Each row below holds a small network's activations on one input, seen along a few directions.
In each table, some parts of the input vary, and every possible input appears once, in random order.
A made-up example of a description, with smaller parts first: one of 6 places along a line, together with either a single point or one of 9 places along a line or (one of 3 separate values, together with one of 8 places around a ring).
Shared parts are said once, and a part with two or three values counts as separate values.

Other details of the inputs shift rows strongly along two fixed directions, in all tables alike. That doesn't count.

Table:
R1: [ 25.7 -23.9 -33.0  18.8  19.8  24.4 -58.8  -1.9  72.5 -33.8  10.9]
R2: [-57.9  16.5 -13.3  11.5 -32.6   8.2  -1.5  15.5 -16.5   2.3   5.2]
R3: [ 11.4   7.5  60.9 -25.9  20.6 -27.8  86.0  -3.9 -52.2  61.3   7.4]
R4: [-10.6 -18.4  68.4 -15.3  21.7 -37.7  97.7  16.3 -57.0  66.8  30.3]
R5: [ 41.9   2.6  -3.4   6.4  -1.1  -1.1 -23.4  -9.6   5.7 -35.6  -9.4]
R6: [ 57.4 -30.7 -42.1  12.5  -6.6   3.0 -49.3   6.9   5.1 -44.6 -19.6]
R7: [ 52.8 -33.9 -52.6 -14.2   3.9  22.5 -52.8  -2.9  24.8 -27.7  -7.9]
R8: [-39.4  62.4  -6.9   6.7 -24.4  16.9   2.1 -16.6 -10.1  -5.7  -9.6]
R9: [-63.2  40.8   2.6  -7.8 -13.1  27.2   5.0   0.5   8.9  -9.5  -4.7]
R10: [ 26.4 -40.7 -24.7 -11.1  28.5  23.8 -56.0   3.7  61.0 -15.7   0.8]
R11: [ 31.2 -37.7  21.8 -23.2  29.4   5.0 -10.4   9.4  -3.4 -18.8  19.7]
R12: [ 29.0 -28.8   2.7   0.1  34.3 -32.2  -3.2  11.0   3.6 -18.3  14.4]
R13: [-73.2  15.8  -7.4  23.2 -26.6  -9.7  17.0  15.1   0.2  45.8  -0.8]
R14: [-63.9  49.3 -11.8  20.9 -31.1  -5.5  15.2 -21.3  -4.6  43.8 -16.7]
R15: [ 19.6   1.9  72.2 -21.3  28.2 -28.2  74.0   4.4 -71.4  40.4  11.1]
R16: [-78.6  30.1  -9.5   6.3 -33.8  -2.1  39.6  13.8 -14.8  38.8   5.7]
R17: [ 66.4 -40.4  39.9   4.4  37.1 -11.3  -0.4  10.3  -5.7 -30.4  41.9]
R18: [  7.1 -17.7  -4.3 -23.3  20.2  20.9  -3.5   7.2  26.0  -4.9  12.8]
R19: [ 45.4 -24.9 -32.8 -18.5  16.8  16.7 -61.6 -13.6  43.7 -11.8 -16.7]
R20: [ 22.6 -16.9 -31.6   3.6   7.9  29.6 -39.2  -1.1  55.3 -39.4  17.4]
R21: [-57.0  34.1 -54.7  -1.2 -34.7  25.5 -37.3 -18.2  27.4  16.9 -41.5]
R22: [ 90.2 -28.1  21.9 -25.2  40.2 -10.4   6.0  -1.3  -1.1  -2.2  19.6]
R23: [ -0.4  -2.5  86.0  10.0  13.9 -45.3  79.0   6.2 -45.7  19.9  22.5]
R24: [-83.7  72.6 -36.1  -4.1 -36.0  28.8 -17.9 -28.3  37.1  23.4 -39.3]
R25: [ 46.3 -30.8 -29.9  -2.2  -3.9   9.0 -48.1   0.0   4.3 -40.3 -24.3]
R26: [-84.8  39.0 -23.4  -9.8 -40.3  31.0 -13.8  -3.7  26.3 -17.0 -36.6]
R27: [-15.8  -1.8  80.7  13.0  10.3 -40.7  84.3  12.1 -70.7  39.9  41.1]
R28: [-87.9  72.1 -38.8  22.5 -63.6  18.5  -6.3 -20.4  -3.7  -8.8 -40.7]
R29: [ 45.9  -1.1  20.0 -12.1  20.9   2.3  -4.8  -3.4 -13.7 -16.1   7.3]
R30: [-95.0  84.8 -37.0  12.9 -46.4  25.1 -12.7 -33.8  32.6  22.5 -36.1]
R31: [ 43.9 -21.9 -19.4   2.4   6.0 -10.6   1.8   6.5 -19.3   6.7   5.6]
R32: [-69.7  48.8   7.1  -9.2  -9.4  20.3  43.6  -0.6  14.5  25.9  -2.3]
R33: [ 48.2 -14.5 -46.7   5.1  -1.4  15.1 -47.4 -11.2  26.5 -32.7   2.9]
R34: [ 16.0   9.1  -7.4  14.1  -7.9   3.9 -12.7  -6.4 -19.1 -15.3   4.0]
R35: [-61.4  70.2  -5.1   1.3 -30.1  10.6  38.5 -21.4  -5.3  26.4 -11.5]
R36: [ 31.7 -47.1 -26.8  -8.1  -2.1  11.1 -58.3  12.3  29.0 -53.2  -7.1]
R37: [ -3.6   1.4  45.4  15.0   2.2 -55.0  67.8   4.9 -64.0  78.7   6.3]
R38: [ 80.7 -33.6   4.1  -4.5  46.2 -44.6  -0.3   0.4 -19.7 -15.7   7.4]
R39: [-12.0 -26.9  69.8  -2.6  29.8 -43.0  77.6  15.4 -40.3  77.6  20.2]
R40: [ 29.7 -22.2 -14.9  -7.4   4.5  19.1 -54.3   3.4  45.6 -61.9  -6.9]
R41: [ 59.8 -63.2  23.3  22.5  38.6 -27.5  -5.4  11.3  11.7   6.3  38.6]
R42: [ 17.3 -26.3 -17.2  16.5 -10.5   4.6 -42.4   4.6  24.8 -50.2   6.3]
R43: [-78.5  58.8 -50.0  16.5 -53.6  27.8 -13.4  -5.9 -16.7   2.5 -34.2]
R44: [ 55.7 -24.7 -28.6 -13.6   3.2  18.2 -60.1  -5.3  25.4 -51.7 -25.2]
R45: [-75.9  37.3  -2.4  14.3 -31.6   5.2  39.7  -0.4  -1.5  25.6   8.3]
R46: [ 56.6  -9.3 -22.2  -8.3   3.1  15.2 -57.3  -7.3  30.8 -54.8 -20.8]
R47: [ 82.3 -49.3  25.1 -12.6  33.3 -15.1   4.8   6.8 -43.0  -4.7  11.1]
R48: [-95.0  53.7 -29.5   6.3 -19.5  37.6 -10.8  -8.8  57.3  16.1 -25.5]
R49: [ 63.6 -66.1  32.6   8.0  17.0 -39.8   6.5  28.6 -28.3 -11.7  25.6]
R50: [  2.5 -25.3  79.0 -13.7  22.6 -39.8  77.2  20.4 -72.4  44.5  32.7]
Description of these inputs: one of 2 separate values, together with either a single point or (one of 4 places along a line, together with one of 6 places around a ring).
Q: Changing only the choice among 2 separate values turns R15 into R11. The same change can be made to R33. Which row results?
A: R45
Q: Changing only the choice among 2 separate values turns R29 into R9. The same change can be made to R46. Which row results?
A: R40
Q: Change only the choice among 2 separate values in R38. List by row number the other rows that result.
A: R12
Q: Change only the place on the ring of 6 in R39. List by row number the other rows that result.
A: R1, R10, R13, R41, R48

Table:
R51: [-53.2  68.2  28.2 -12.1 -20.6  15.4  58.1 -25.9 -41.4  25.9 -24.0]
R52: [-79.5  51.5  31.8  10.8  -7.6  -4.6  62.1   5.8   5.2  24.1   1.1]
R53: [ 47.2  -0.5 -35.9 -28.9   6.5  14.8 -26.5  -4.3   3.4 -17.3 -16.5]
R54: [-25.9  14.5 -52.5  25.6 -11.1  29.5 -49.0   4.5  57.0 -31.4  11.8]
R55: [-22.4  37.3  -6.4  20.2 -33.4 -14.5  -8.9 -10.9 -15.6  -9.3 -11.2]
R56: [ 56.3 -56.5  37.4  -4.5  34.6 -28.3  19.9  13.2   1.8  44.3  20.6]
R57: [ 15.7  24.5  46.5   2.7  -9.1 -32.3  45.3 -11.9 -41.8   2.5   4.0]
R58: [ 14.7 -66.6 -11.0 -12.9   8.1  -1.9 -21.7  19.8  16.3 -37.9  27.1]
R59: [-24.2  -2.7 -60.2  20.7 -13.9  34.3 -61.0  -3.1  54.6 -12.0   4.4]
R60: [-18.9  21.9 -34.0  -1.5 -18.2  -3.4  -4.6  -8.1 -14.1  12.3 -31.9]
R61: [ 34.5 -34.7   0.5 -21.0  27.5   7.8 -26.2  -0.8  36.8   7.7   6.6]
R62: [-31.9  17.7  13.1 -19.8  17.0  25.2  -1.1 -10.7  29.4   0.7  -0.4]
R63: [ 50.3 -59.6  51.6  -2.3  16.1 -20.1  24.8  37.8 -68.2 -10.3  12.5]
R64: [ 37.5 -15.0  -9.1  22.9   4.0 -21.8 -11.2  -5.5 -23.3   0.8  -4.1]
Q: Changing only one part turns R61 into R53. The same change can be made to R62. Which row results?
A: R51
Q: Describe the family of inputs behind these rows.
A: one of 2 separate values, together with either a single point or one of 6 places around a ring
Q: Change only the choice among 2 separate values in R55. List by row number the other rows that result.
A: R54
Q: Change only the choice among 2 separate values in R60. List by row number the other rows that result.
A: R56
